m = [131 134 121 128 128 130 129 152 132 142 126 134 129]
The fifth entry is 128
Give the last entry.
129
Give the entry just right of 121.
128
Give the third-last entry.
126

Questions about the table below. Counting starts at 0.
1) Find the entry directly above the largest entry.
2) Find the entry in row 2 and column 0.
3) Find the entry in row 0 and column 2.
4) Find the entry in the top-left corner.
5) Find the entry directly below 109.
6) Find the entry in the bottom-right corner.
[[126 121 124 123 132 135 143 143 147 117 129 119 117 129 133]
 [128 126 125 114 134  99 109 137 152 115 130 137 121 113 139]
 [120 124 108 111 114 140 129 125 135 123  99 126 144 127 105]
 [110 123 133 116 123 124 108 120 141 139 121 124 124 123 121]
 [130 123 127 134 123 116 118 132 130 133 136 124 121 121 134]
 [126 142 135 129 122 117 108 117 157 105 117 143 142 127 120]
 [124 136 135 126 122 114 149 141 123 135 137 115 131 129 137]
 [119 148 113 131 121 126 137 120 127 114 116 123 131 120 119]]
1) 130
2) 120
3) 124
4) 126
5) 129
6) 119

W =
[[143 143 136 133 134 128 136 152 140 129 120 147]
 [125 119 136 127 125 136 126 123 114 126 134 121]]
Indices start at 0.
The entry in row 0 and column 0 -> 143
The entry in the bottom-right corner: 121
The entry directly above the smallest entry is 140
The entry in the top-right corner: 147
Read off the bottom entry of the column that holds the largest entry.
Answer: 123
Read off the entry at row 1, column 0.
Answer: 125
The entry just right of 114 is 126
